A small network was shown many inputs. Here are its activations along a few directions, one row for each input.
Each table varies a few parts of the input and shows all the possible inputs, shuffled.
A made-up example of a description, with smaller parts first: one of 2 separate values, together with either a single point or one of 11 places around a ring or (one of 5 places around a ring, together with one of 6 places along a line).
Shared parts are said once, and a part with two or three values counts as separate values.

Other details of the inputs shift rows strongly along two fixed directions, in all tables alike. That doesn't count.

A family of inputs:
row 1: [ 39  11  28   3 -36 -13   9  55   5  15 -54 -23 -31]
row 2: [ 13 -45 -30   7  58  31  17 -62 -48  20  29  61  47]
row 3: [-39  23 -13  20  20  24  -4  -7  19 -19  -3 -24   8]
row 4: [-46   8  -2  21  -1  18 -25 -11   7 -13  23 -12   8]
row 5: [-45   5  -2  20  -1  19 -23 -12   8 -13  21 -14   6]
row 6: [-27  25 -18  22  15  14 -11  -6  20 -19  -6 -24  12]
row 7: [ 39   9  24   0 -37 -14   3  56   2  12 -54 -23 -30]
row 8: [-45   6  -4  22  -4  18 -26 -11  10 -12  23 -11  10]
row 9: [ 98 -50  -1  -9  24  -2  51   5 -57  56 -48  57  18]
row 10: [ 34  12  26  -1 -39 -10  10  57   2  14 -51 -18 -33]
row 11: [ 98 -46   0  -6  31  -1  54   4 -56  60 -46  58  16]
row 12: [-37   8  -5  17  -6  12 -26  -7   6 -16  20  -7   3]
row 13: [-33  13  -9 -11   4 -12 -13 -19  28 -26  31 -13   5]
row 14: [-47  10  -1  16  -4  22 -19  -8   4 -13  22 -11   4]
row 15: [ 38  10  23   5 -40 -15   4  56   7  17 -53 -20 -27]
row 16: [-26  25 -16  19  18  16 -10  -7  17 -20  -8 -26   7]
row 17: [ 40  12  20   1 -38 -18   4  52   3  10 -54 -22 -32]
row 18: [ 38   9  26   1 -36 -14   7  55   2  10 -54 -23 -30]
row 19: [-43   3  -4  19  -7  17 -27  -9   8 -16  23 -10   9]
row 20: [ 97 -55   2 -43  12 -27  55  -6 -52  56 -11  75   9]
row 21: [ 12 -47 -25   6  52  32  24 -54 -53  30  27  67  48]
row 22: [ 40   6  27 -31 -50 -45  -1  40   9   5 -18  -8 -40]
row 23: [-27  18  -8 -12   4 -16 -13 -17  24 -26  27 -11  -1]
row 24: [-36   6  -6  19  -9  13 -27  -8   8 -15  21  -7   6]
row 25: [ 98 -49   3  -8  29   0  56   3 -55  58 -49  54  13]
row 26: [-43   7  -1  19  -2  20 -25 -11   7 -12  21 -14   6]
row 27: [ 95 -53   5 -41  18 -27  51 -12 -47  51 -10  65   7]
row 28: [ 23 -28 -39  11  86  33  37 -62 -37  15   2  45  53]
row 29: [-36  19 -10 -13   7  -7  -8 -15  25 -22  32 -12   0]
row 30: [-36  18 -10 -14   7  -4  -7 -17  25 -22  31 -14  -1]
row 31: [-33  15  -7 -13   7 -13 -12 -17  25 -27  31 -14   2]
row 32: [-34  15  -8 -10  10  -9  -8 -21  30 -24  30 -17   0]
row 33: [-37   5  -5  17  -6  14 -24 -10   7 -17  19 -10   2]
row 34: [-38  25 -14  18  20  25  -6  -6  19 -18  -2 -23   8]
row 35: [-33  16 -10  -8   7 -10 -11 -19  32 -22  32 -14   4]
row 36: [ 21  -4  35  -3 -62 -13  -7  53 -12  19 -26  -5 -36]
row 37: [-39  25 -14  20  19  22  -7  -4  18 -18  -1 -21   9]
row 38: [ 10 -51 -24   7  58  32  20 -60 -49  21  27  58  47]
row 39: [-26  17  -6 -13   5 -14 -10 -19  24 -27  26 -13  -3]
row 40: [-42   4   0  17  -3  19 -23  -9   5 -18  21 -13   4]
row 41: [ 10 -46 -25   4  57  35  25 -57 -55  29  27  64  47]
row 42: [ 37   7  25   1 -37 -15   5  55   2  11 -55 -23 -30]
row 43: [-27  26 -16  21  18  14 -10  -6  18 -20  -6 -24   9]
row 44: [ 34   6  29 -33 -50 -39   8  45   9  10 -17  -9 -41]
row 45: [  9 -45 -25   6  59  33  25 -57 -56  30  29  67  49]
row 46: [-32  17  -6 -11  10  -9  -8 -20  29 -24  30 -18   0]
row 47: [-31  15  -4 -13   8 -11  -9 -19  25 -28  29 -16   0]
row 48: [-44   5  -3  18  -3  17 -26  -9   5 -17  23 -11   7]
row 49: [ 37  10  24   2 -36 -17   4  57   1  11 -53 -21 -29]
row 50: [-37  17  -9 -13   7  -6  -6 -17  26 -23  30 -14  -2]
row 51: [-35   7  -3  16  -6  15 -23  -9   6 -18  19 -10   1]
row 52: [ 19 -38 -32 -23  71   5  32 -70 -29  11  38  55  44]
row 53: [ 27  -5  38   0 -59 -15  -8  50  -8  20 -27  -9 -35]
row 54: [ 33  11  22   1 -43 -12   6  59   3  16 -50 -15 -29]
row 55: [ 39  11  25   2 -36 -13   5  55   5  16 -54 -23 -31]
row 56: [-27  16  -8 -12   4 -14 -11 -20  25 -27  26 -13  -2]
row 57: [ 37   6  29 -29 -47 -45   4  43  13  10 -15  -9 -38]
row 58: [ 39   5  24 -29 -53 -48  -2  40  12   6 -17  -6 -36]
row 59: [-42   4  -3  16  -4  19 -26 -10   5 -17  22 -13   6]
row 60: [-33  12  -7 -13   8 -11 -10 -20  26 -28  29 -16   1]
Description of these inputs: one of 3 separate values, together with one of 4 places along a line, together with one of 5 places along a line.
The inputs of row 7 and row 52 match in every part but the choice among 3 separate values. If row 49 is changed in the same way as row 7 into row 52, which row does it become?
Answer: row 31
The inputs of row 33 and row 56 match in every part but the choice among 3 separate values. If row 5 is changed in the same way as row 33 into row 56, which row does it become?
Answer: row 32
Change only the choice among 3 separate values in row 53. List by row number the other rows that result.
Answer: row 1, row 46
Change only the place on the line of 4 in row 28. List by row number the other rows that result.
Answer: row 1, row 10, row 18
Start at row 40 and move only the place on the line of 5, one step at a time. The first step leads to row 38. Which rows follow, in order?
Answer: row 59, row 48, row 19
